Each row below holds a small network's activations on one input, seen along a few directions.
In each table, some parts of the input vary, and every possible input appears once, in random order.
A made-up example of a description, with smaller parts first: values(2) and (point or ring(9) or (ring(5) and line(6))).
Shared parts are said once, and a part with two or three values counts as separate values.
(in the rows, 128 means zero)

Other details of the inputs shift rows strongly along three fixed directions, in all tables alike. That doesn't count.

Table:
r1: [119 210  76 164 217 173   4  97 213 207 190 108  69 125]
r2: [146 126 134  90  90 135 136 107 170 124 117 120 149 123]
r3: [119 113 119 103 118 119 149  95 168 123 117 113 160 123]
r4: [129 109 121 152 145  94 134 126  94 131 115 127 104 135]
r5: [122 108 134 150 137 118 118 155  99 138 109 144 122 149]
r6: [124 108 131 153 156 116 141 123  85 121 108 126 108 141]
r7: [137 102 131 149 132 108 106 149 102 135 127 137 117 145]
r8: [114 216 135 138 104 123 164 182  63 109 229 141 129  74]
r9: [122 127 129  94 111 138 154 106 161 125  98 116 152 126]
r10: [136 128 144  96 105 159 135  98 165 118 110 118 152 129]
r11: [127 141 139  95 105 155 138 100 159 121 104 128 157 132]
r12: [135 118 125 150 134 104 123 128  81 121 104 136 114 147]
r13: [121 213 142 132  94 127 155 185  69 111 224 153 127  80]
r14: [136  85 126 152 146 128 121 151 107 124 121 132 112 137]
r15: [142 108 142 143 135 118 122 149 105 134 107 135  96 140]
r16: [141  92 122 147 137 107 111 143 112 122 125 134 103 130]
r17: [144  95 131 145 140 124 128 146 103 122 114 130  91 128]
r18: [116 107 125 152 147 115 128 150  99 134 111 132 122 149]
r19: [117 109 128 147 147 107 131 151 100 132 106 135 111 142]
r20: [122 117 127 101 125 135 164  98 159 125 105 109 147 123]
r21: [129 113 138 100 108 151 136 118 170 128 118 120 167 129]
r22: [143  95 134 151 142 133 122 134  93 113 112 131  96 134]
r23: [129 127 138  90  99 142 147 112 163 126  95 128 153 128]
r24: [135 102 141 145 141 116 117 154 111 135 113 139 107 139]
r25: [121 109 118 151 137 101 118 143  96 133 117 133 125 148]
r26: [116 118 115 110 121 128 143  97 166 126 127 110 168 129]
r27: [127 123 129  91  96 126 132 112 166 126 110 132 162 129]
r28: [128 130 122 107 119 133 145  78 154 117 115 110 157 126]
r29: [127 111 126 148 130 105 108 150  96 138 118 145 122 149]
r30: [119 126 119  96 109 124 136 105 168 126 112 119 161 126]
r31: [139 124 131 147 127 110 111 131  89 126 107 147 109 151]
r32: [145 127 124 101 104 154 125  88 169 110 127 113 146 116]
r33: [137  89 129 147 148 121 121 150 112 124 117 134 100 130]
r34: [104 210 152  87  74 163 180 161 137 103 216 139 184  65]
r35: [130 212 152 142  95 141 149 176  65  97 239 145 128  80]
r36: [115 100 122 156 159 114 138 141 101 133 121 126 119 146]
r37: [114 112 125 103 130 132 160 104 165 123 112 113 155 125]
r38: [149  99 123 146 131 111 116 138 105 122 120 131  92 129]
r39: [106 244  86 158 228 182  21  79 206 210 159 107  67 137]
r40: [137 119 132  92  99 131 128 111 176 125 122 123 158 124]
Description of these inputs: values(2) and line(4) and line(5).
Changing only the values(2) part turns r14 into r1. The same change can be made to r21. Which row results? -> r7
Changing only the values(2) part turns r15 into r2. The same change can be made to r18. Which row results? -> r25
A walk changes only the line(5) part. It starts at r16 and steps to r40. List the rest of the walk in order. -> r27, r30, r3
A walk changes only the line(5) part. It starts at r38 and steps to r2. List the rest of the walk in order. -> r13, r8, r4
Change only the values(2) part in r30. List by row number the other rows that result. -> r19
